These are the activations of a small neural network, seen along a few directions. Each row is one input.
In each table, some parts of the input vary, and every possible input appears once, in random order.
Descriptions start from the smaller parts, as in this example, which fits no table here: values(2) and (point or line(9) or (line(4) and ring(8))).
Shared parts are said once, and a part with two or three values counts as separate values.

Other details of the inputs shift rows strongly along two fixed directions, in all tables alike. That doesn't count.

Rows:
row 1: [-38  23  -5 -47  35  37  59  -2  13  17 -33]
row 2: [ -2  -8 -14  37 -16 -45  -9  45  47 -42  80]
row 3: [ 14 -19  50 -20 -71  12 -14  -9  45   6 -18]
row 4: [-62  31 -25  -3  42  50  19 -29   1  18 -37]
row 5: [-38  27 -31 -10  36  47  40 -23  -4  11 -53]
row 6: [ 42 -20  33  32 -40 -37 -20  52  -4 -42  63]
row 7: [-20  29  17 -18  26  35   5 -39 -49  11 -58]
row 8: [  3  -7  42 -39 -71  -2 -27 -16  33 -20 -21]
row 9: [-21  41 -40 -25  36  43  22 -31  -7  30 -41]
row 10: [  2   6 -15 -46 -59   7 -10 -10  74  -2  -4]
row 11: [ 15 -14  23  17 -70  21 -32 -31  29  -1 -39]
row 12: [ 27 -15 -66  50 -31 -42 -27  31   9 -28  55]
row 13: [ 14   5  -4  48  60 -27  24  -7 -86  -3  31]
row 14: [ 12   9  34  18  61 -48  39  40 -60  18  36]
row 15: [ 18  17   8  51  58   0  13  29 -86 -10  25]
row 16: [  3  13 -37  -3  66 -25  42  53 -42  16  59]
row 17: [  1 -13  18  11 -71  -7 -34 -34  25   3 -47]
row 18: [ 37 -33  21  29 -38 -64  -8  16  -3 -35  70]
row 19: [  9 -50 -19 -13 -23  13 -74 -28  57   4 -37]
row 20: [-16 -24  11 -68  72  31  -7  -7   7  47 -33]
Description of these inputs: values(2) and (point or line(4) or ring(5)).
- The inputs of row 2 and row 4 match in every part but the values(2) part. If row 14 is changed in the same way as row 2 into row 4, which row does it become? => row 17
- Change only the ring(5) part in row 11. List by row number the other rows that result. => row 7, row 13, row 15, row 17
- Change only the values(2) part in row 1. List by row number the other rows that result. => row 5

Rows:
row 21: [  6  -5 -33  42   0 -33  -2  16   9 -28  35]
row 22: [  7 -19 -18 -10 -43  10 -35 -12  52   4 -11]
row 23: [-28   6   1 -21  10  42  -1 -34 -23  24 -55]
row 24: [ -2  13   5  -8  49 -11  52  16 -45  22  15]
row 25: [ -6   8 -25  -4  71   8  16  10 -41  21  19]
row 26: [-27   2  33 -49  11  33   7 -21 -12  33 -37]
row 27: [ 21 -19  17  -9 -50   4 -36 -23  26 -16 -25]
row 28: [ 12  -7   8 -30 -66  -4  -8  -3  36  -7 -10]
row 29: [-13   5 -10  -5  75  -8  28  16 -23  21  14]
row 30: [-25   3 -16 -39  23  32   7 -36   5  38 -40]
row 31: [ 26 -11 -10  56  -1 -28 -21  22 -16 -18  25]
row 32: [ -1  21  27  18  56   4  33  17 -59  13   7]
row 33: [  1 -15  -7 -27 -39  -1 -30  -4  58  -8 -12]
row 34: [ 22   9 -16  54 -10 -24  -2  22  -7 -20  38]
row 35: [ 14   4 -34  34   3 -29  -7  24   5 -32  33]
row 36: [  3 -16   9 -28 -68   4  -8  -2  34  -5  -3]
row 37: [ 13   5  16  18  70   8  20  10 -56  15   1]
row 38: [  1  10  27   2  66  -5  25  24 -48  26  12]
row 39: [ 14   6 -18  44 -15 -22  -5  16 -12 -25  43]
row 40: [  6   2  14   7  65   9  17   4 -62   9   6]
row 41: [ 10 -13  12 -19 -66   4  -5   2  42   1 -10]
row 42: [ 21 -18  20  22  -4 -48 -10  20  -4 -11  41]
row 43: [  7  -3  28  -9 -64   0 -24 -17  24 -18 -19]
row 44: [-28   4   2 -42  28  40  10 -10  20  35 -42]
row 45: [ -7 -24  -6 -25 -41   6 -30  -2  56  -7  -4]
row 46: [ -1 -12  29  -1 -64  -4 -17 -24  27 -13 -17]
row 47: [-33  21   8 -38  15  44  28 -13  17  22 -35]
row 48: [ 27  -5 -13  42  -2 -34 -23  15 -20 -24  22]
row 49: [-12  -7   0 -15 -52  -1  -6 -14  58 -16  -3]
row 50: [ 19 -14 -12  50  -5 -38 -18   8 -16 -20  24]
row 51: [-31  26  -4 -16   2  36  24 -42  -9  27 -46]
row 52: [  7   1  14  13  65  -3  23  -5 -55  13   1]
row 53: [-31  27   4 -49  15  37  26 -18  12  14 -36]
row 54: [-13  -7   0 -21 -54  11 -12  -6  53 -20   2]
row 55: [ 23  16 -19  41 -11 -29  -4  15 -11 -26  35]
row 56: [-41  15 -20 -29  15  47  15 -25   1  15 -43]
row 57: [ 28  -8  19  14  -1 -43 -15  28  -9 -16  39]
row 58: [ 13  -2 -31  47   5 -24  -5  31   9 -26  36]
row 59: [-18  12 -17 -47  23  37   1 -29   3  32 -42]
row 60: [ 18  -7  19  34 -15 -28  -8  22 -21 -29  42]
- The inputs of row 52 and row 50 match in every part but one. If row 27 is changed in the same way as row 52 into row 50, which row does it become? => row 48
- What do these inputs look like to the network? => values(4) and ring(10)
- Change only the ring(10) part in row 25. List by row number the other rows that result. => row 23, row 26, row 36, row 39, row 40, row 45, row 54, row 56, row 60
- Change only the ring(10) part in row 41. List by row number the other rows that result. => row 22, row 31, row 32, row 34, row 37, row 38, row 44, row 47, row 58

Rows:
row 61: [ 15  -7 -30  26  84 -19  -2  31 -35   6  36]
row 62: [ 35 -24  10  56 -59 -43 -36  19  13 -45  46]
row 63: [  3  21 -22  46  64 -16  23  28 -39 -11  33]
row 64: [ 38 -19  12  59 -55 -45 -36  20  17 -48  40]
row 65: [  3  18 -31  39  59 -19  22  26 -48  -6  35]
row 66: [-18 -15  -6 -39 -63  17 -20 -24  73  -6 -26]
row 67: [-33  27 -19 -31  37  46  27 -35 -20  36 -50]
row 68: [-23  21  18 -32  30  43  25 -39 -42  40 -57]
row 69: [ 50 -47   5  39 -36 -49 -61  23  21 -32  43]
row 70: [-29  23  32 -58  33  43  31 -20 -25  39 -45]
row 71: [ -6 -24  34 -41 -72  10 -24 -26  57   8 -34]
row 72: [  2   6 -16  15  68 -30  30  39 -24   7  49]
row 73: [-12  -7  -7 -41 -71  23 -13 -13  73  -2 -25]
row 74: [ -4 -13  18 -16 -82  19 -32 -38  34  -5 -46]
row 75: [  8  17 -32  38  60 -22  23  23 -47  -4  35]
row 76: [ 27 -16 -21  26 -46 -46 -28  37  47 -43  63]
row 77: [-32  14  33 -55  37  40  34 -25 -23  37 -46]
row 78: [-19  -8 -11 -10 -71  29 -28 -33  58  -9 -36]
row 79: [ 18  12  16  12  52 -23  36  43 -49   2  45]
row 80: [-24  21  19 -31  30  42  26 -37 -42  38 -60]
- What do these inputs look like to the network? => values(2) and (point or line(4) or line(5))
- The inputs of row 79 and row 73 match in every part but the values(2) part. If row 77 is changed in the same way as row 79 into row 73, which row does it become? => row 66
- Change only the values(2) part in row 65. List by row number the other rows that result. => row 74
